A small network was shown many inputs. Here are its activations along a few directions, one row for each input.
Each table varies a few parts of the input and shows all the possible inputs, shuffled.
Descriptions start from the smaller parts, as in this example, which fits no table here: one of 5 places around a ring, together with either a single point or one of 9 places along a line or (one of 3 separate values, together with one of 4 places along a line).
Shared parts are said once, and a part with two or three values counts as separate values.

Other details of the inputs vary at random and push rows far along two fixed directions, the same in every table; ignore that.
To show where, the next rows are all for the same input, with only those details redrawn:
[ -3  -5   1   1  21 -13 -30  -1  12   2   4]
[  4 -30   1   6  -6 -15 -11  19   1 -10  -2]
[ -3  -8   2   0  20 -13 -30   0  13   2   4]
[  2 -23  -1   6  -3 -14 -11  19   1  -8  -2]
[ -7  32 -10   8  24 -10 -20  11   0  10   7]
[ -2  -9   2  -1  22 -12 -33  -1  13   2   4]
[ -7  32 -10   8  24 -10 -19  11   0  10   7]
[  1 -17  -1   5   3 -14 -16  14   4  -5   0]

A family of inputs:
R1: [ -7   6 -10   6  -4   1  29  15 -16  12  15]
R2: [ -1  27  -2 -13  26   8  14 -15   2   9  -8]
R3: [  8  32 -43  31  -7  10  12   1 -20   4  14]
R4: [ -7  32   5   5  39  -3 -20 -19   1  13 -16]
R5: [ -7 -22  14 -17 -22  10 -17 -23  -3  -6  -4]
R6: [-23  29 -11  -3 -10  16 -17  -3   0  13   9]
R7: [  2 -11   9 -12 -21  -6  10 -20  -9   1   1]
R8: [  5 -33  13 -15  12   5  10 -16   8  -6 -13]
R9: [  6  36  -9   5   8   7  36  29 -10   2  -1]
R10: [ -1   1   1  -1 -28   1  12  17   3 -16  12]
R11: [  7 -23   1  15 -16  -1  35  39 -12  -8   7]
R12: [  7 -16   4  12 -11   4  43  22 -23 -11 -19]
R13: [10 -3  5  8  4  3 25 25 -2 -6 -6]
R14: [  7  31   0 -13  11   0   9  -1  18   5   1]
R15: [ -2   4  14 -16  -1  13 -25 -11  27 -13  -4]
R16: [ -3 -18  10 -11 -28   0   4 -16 -12  -9  -1]
R17: [ 11   5   4  -4 -22  -4  25  16   5 -16  -4]
R18: [ 12  30 -32  15  13  12 -11 -32 -18  11   5]
R19: [  1 -25  10   0   2   1  12  -9 -18   8  -1]
R20: [  3   4   0   0 -22  -8  20  14   5  -9  13]
R21: [  4 -17  -2   0 -20   2  39  12 -31   4  -4]
R22: [ -7  -3   1 -15   4  -6  -6 -24  19  17  18]
R23: [-10 -16   4  -4 -29  -2   3  -6   2  -9  13]
R24: [  2  24   3  12  21  -5  -7  12   2   4 -10]
R25: [ 26 -28 -24  17 -13   7  -3   1   7 -19   9]
R26: [ 26 -32 -15   8   0  11  -9 -29   6 -21 -15]
R27: [ -4 -15  12   2  14  -8 -22 -24  -9  14  -8]
R28: [ -6 -40  11   0   9  -3  -3 -12   9   8  13]
R29: [ -1   0  17   2  32   2 -13 -21   7   7 -14]
R30: [ -4  40 -14  15   6  -6  14  20 -31  -1 -25]
R31: [  1   5  -7  -7  -9   2  32   3 -27  11   0]
R32: [  9 -25   9 -17  -7  -6   1  -4  26   0  13]
R33: [  2  12  -5  -6 -21  -3  31   0 -25  10   0]
R34: [ -3 -26  -2  -9  -7  -2  15  -3   3   9  13]
R35: [ 10 -18   8 -16 -11  -1  19 -10   5  -9 -15]
R36: [-12  -4   6 -17 -10  17 -30 -26   0   7  -6]
R37: [10 13 -5 -4 -3  3 34 24 -1 -3 -6]
R38: [  1  32   0  -4  -9  -1  25  -4  -7  -5 -11]
R39: [-11 -17   6   8  13 -11 -23 -14   6  14   6]
R40: [ -1 -24  17 -16 -13   4  -4 -22  12 -22 -14]
R41: [ -8  36  -1 -11   8  21 -26  -3  19   1  -6]
R42: [  2 -24   0   6  -2 -14 -13  17   1  -8  -1]
R43: [ -4 -10   4  -4  14 -12 -26 -19 -14  10 -10]
R44: [-11 -11  10   9  20  -4 -18 -16   6  17  12]
R45: [ -5  -2  -3   1 -30  -8  23   5  -6  -1  14]
R46: [  3 -25   7  12  -3 -11  -5  18   4  -3   0]
R47: [ -9  16  -8   2 -26  16  -1  25   0  -6   3]
R48: [ -9   6   8 -12  -2  10 -27  -9  24  -6  13]
R49: [ -6  23   5  11  19   0  -3 -12 -22  23   0]
R50: [-14  -4  -3   2  19 -14 -31 -14   3  13   6]
R51: [ 0 18  0 20  8 -2 10 25 -7  8  9]
R52: [ -9  51  -7   2 -17  18  17  13 -21  -9 -15]
R53: [-2 18 -4 -2 21  4 10  9  6 11 19]
R54: [ 30 -16 -21  14  -3  10  -3  -5  11 -21  -6]
R55: [  6 -18   2 -11   2   1  11   5  15   1  13]
R56: [  6 -15  12  -9 -24   2   7   6  13 -26  -6]
R57: [ 1 34  6 12 32  2 -4  6  6 11 -3]
R58: [-24  37  -3  -8   5  11 -27 -21  10  13  18]
R59: [  7 -17   4   2   6 -11 -12  13   5 -12 -17]
R60: [ -3 -15   6 -11 -24  20  -7  -2   1 -17 -24]
- What do these inputs look like to the network? => one of 5 places around a ring, together with either a single point or one of 11 places along a line
- The inputs of R49 and R29 match in every part but the place on the ring of 5. If R21 is changed in the same way as R49 into R29, which row does it become? => R8
- The inputs of R43 and R30 match in every part but the place on the ring of 5. If R19 is changed in the same way as R43 into R30, which row does it become? => R12
- Which other rows does R34 become when the place on the ring of 5 takes its other values? List them by row number. => R2, R31, R37, R55
- Which other rows agree with R42 in the place on the ring of 5? List them by row number. => R10, R11, R20, R25, R32, R46, R47, R48, R51, R53, R55

A family of inputs:
R61: [-15  38  -4  11  12   4   8   3 -23  20   7]
R62: [ -5  -5  17 -18  33   5 -39 -28  35   3   1]
R63: [  6 -14  -3   8  36  -2 -58 -34  20   2  -1]
R64: [  7 -34   9  -6  -7  -6  11 -10  -4   2  -5]
R65: [  1  -9  16 -20  34  -4 -25 -46  22  14   3]
R66: [  4   0  -8   7  -6   7  -4 -17 -19  -1 -16]
R67: [ -5  10   5  -8 -17   9   0   0   2  -4  -2]
R68: [  5   3  -6  -6 -27  15  28  10  -8  -9  -1]
R69: [ 13 -17  -1  11   7 -15   1  15   3  -3   3]
R70: [ -2 -22   4   6  -3  -9   6  11 -12   5  -2]
R71: [ 0  3 -2 -2 -3  5 -6 16 10 -6  0]
R72: [ -2 -20  -1   1  -4   6  13  -9 -12   7   8]
R73: [  3  -7   8  -8 -10  10  13  -3   5  -7  -7]
R74: [  1 -24  -2  11   1 -11   3  17  -8   4   1]
R75: [-13  52  -8  -2   3   8  -6   9  -1   7   5]
R76: [  2 -11   8  -1   2  -3   5  10   4 -10  -9]
R77: [-13  -2  12 -21  17   3 -48 -33  32   3   8]
R78: [  5 -17   5   1  -1 -12   8  12  -7  -3  -7]
R79: [  3 -12   7  -1   3  -8   6   9   0  -7  -8]
R80: [  7   0 -15   7  -4   9   0 -19 -19  -2 -11]
R81: [ 10  -7  -9  19  -1 -14  13  27  -9   2   4]
R82: [ 11  -2  -5  16   1 -11  15  28  -3  -9   0]
R83: [  1  44 -13  -1  20   0  18 -10 -13  18   6]
R84: [ -1   5   0  -2 -19   7  10  23  -4 -10  -5]
R85: [  0  -1   5   0   3  -7   9  -1 -11   9  -4]
R86: [ -4  44 -11   9  29  -7   2  15  -3   8   1]
R87: [ 10 -34   4   2   2 -15   0  13   2  -6  -5]
R88: [ -5  -3  21 -21  28   8 -33 -37  33   5  -1]
R89: [  0   6  -4 -12 -17  14   8  -9   4  -3   5]
R90: [ 6  0 -2 -4 -2  6 23 -3 -1 -5 -3]
R91: [  4  -7  -8  13  -1 -13  13  26 -13   3  -2]
R92: [-6 49 -1  1 21 -2 11 -1 -9 11 -3]
R93: [ -4  44 -11  11  23  -1   5  20  -1   5   0]
R94: [  9 -34  -7  14  -6  -3 -19   4  -9 -13 -17]
R95: [  4 -12  11  -2  -9   0  16   6  -2 -11 -12]
R96: [  3  -7  -7   5 -10   1  29   2 -20   9   3]
R97: [-17  39  -7  12  22   1  -2   8 -18  21  10]
R98: [-13  49 -17   6   5  -5 -11   9  -2   6  12]
R99: [ 3  1  7 -2  3 -8 10 -1 -9  5 -5]
R100: [ 10 -13   0   9  -5   1   3  22  12 -13   1]
R101: [ -6  45 -18  17  17   4 -15  -1 -24   8 -11]
R102: [  8 -28   1   3 -24   0  -6  18  14 -17   5]
R103: [  4 -26   0   2 -21  -3 -13  10  16 -16   7]
R104: [ -8 -14  19 -13  34  -4 -32 -41  17  21   5]
R105: [  2 -25   0 -13 -28   1   4 -17   4 -12   5]
R106: [ -4 -24   6  -6 -25  -7  -8   2   3 -14   0]
R107: [-12   0  16 -24  12   5 -42 -42  30   5   6]
R108: [ -1  -6  17 -21  35  -1 -24 -45  27   8   0]
R109: [  4   1  -8  16 -18   4   5   3 -30  -7 -21]
R110: [  3 -11   2   1  -1   1  -1  18  11 -10  -4]
R111: [ -1 -12  -4  20   4  -5  -1  18  -7   4  12]
R112: [ -1  39 -15   3  16   0  21  -6 -17  21   7]
R113: [  9 -12   1  -7  -1   0  20  -8  -1  -5  -3]
R114: [  0  -5  10 -10 -16  10   3   2   4  -8  -6]
R115: [ -1   7   4 -11 -12  14   8  -5   4  -3  -2]
R116: [ -3   2 -10   5 -28  -1   6  28  -5 -12   1]
R117: [  0   4 -10  -5 -36  10  23   5 -10  -9   3]
R118: [ -6 -15  15 -15  32  -1 -27 -46  18  22   7]
R119: [ -1  -8  -2  -2 -14   3  -9  15  10 -10   1]
R120: [ -7  42  -8   7  24  -8   2   8 -14  20   3]
R121: [  9 -28   4   1 -12   3  -8  15  18 -16   3]
R122: [ 10 -30   5  -9 -20  11  20  -2   6 -14  -5]
R123: [  8 -29  12  -8 -10   2  15  -6   6 -12 -10]
R124: [-15  54  -7  -2  -3   1  -2  -6  -8   8   8]
R125: [  1   3  -9   9 -16  -8  -6  13   4 -10  12]
R126: [ 10 -13   1  10   6  -6   2  17  12 -11   0]
R127: [-13  53 -10  -6  -5  11   3  -9  -5   9   7]
R128: [  8 -39   2  14   1 -12  -2  12   2   1   6]
R129: [ -1  -4   4 -12 -23  11   5  -6   4  -7  -1]
R130: [ -3 -40   4   9  -2  -6  -5  12  -4  -1   4]
R131: [-13  53 -11  -4  -5   4   3 -12  -8   9   9]
R132: [ -6  -6  -1   7 -13   4  22   5 -23   7   2]
- What do these inputs look like to the network? => one of 6 places along a line, together with either a single point or one of 11 places along a line
- The inputs of R110 and R100 match in every part but the place on the line of 6. If R119 is changed in the same way as R110 into R100, which row does it become? => R102
- The inputs of R118 and R70 match in every part but the place on the line of 6. If R131 is changed in the same way as R118 into R70, which row does it become? => R106
- A walk changes only the place on the line of 11. It starts at R72 and steps to R96. List the rest of the walk in order. => R112, R83, R113, R90, R122, R68, R89, R117, R105
- Which other rows does R63 become when the place on the line of 6 takes its other values? List them by row number. => R66, R80, R94, R101, R109
- Which other rows agree with R99 in the place on the line of 6? List them by row number. => R61, R67, R85, R88, R92, R95, R104, R107, R109, R114, R124
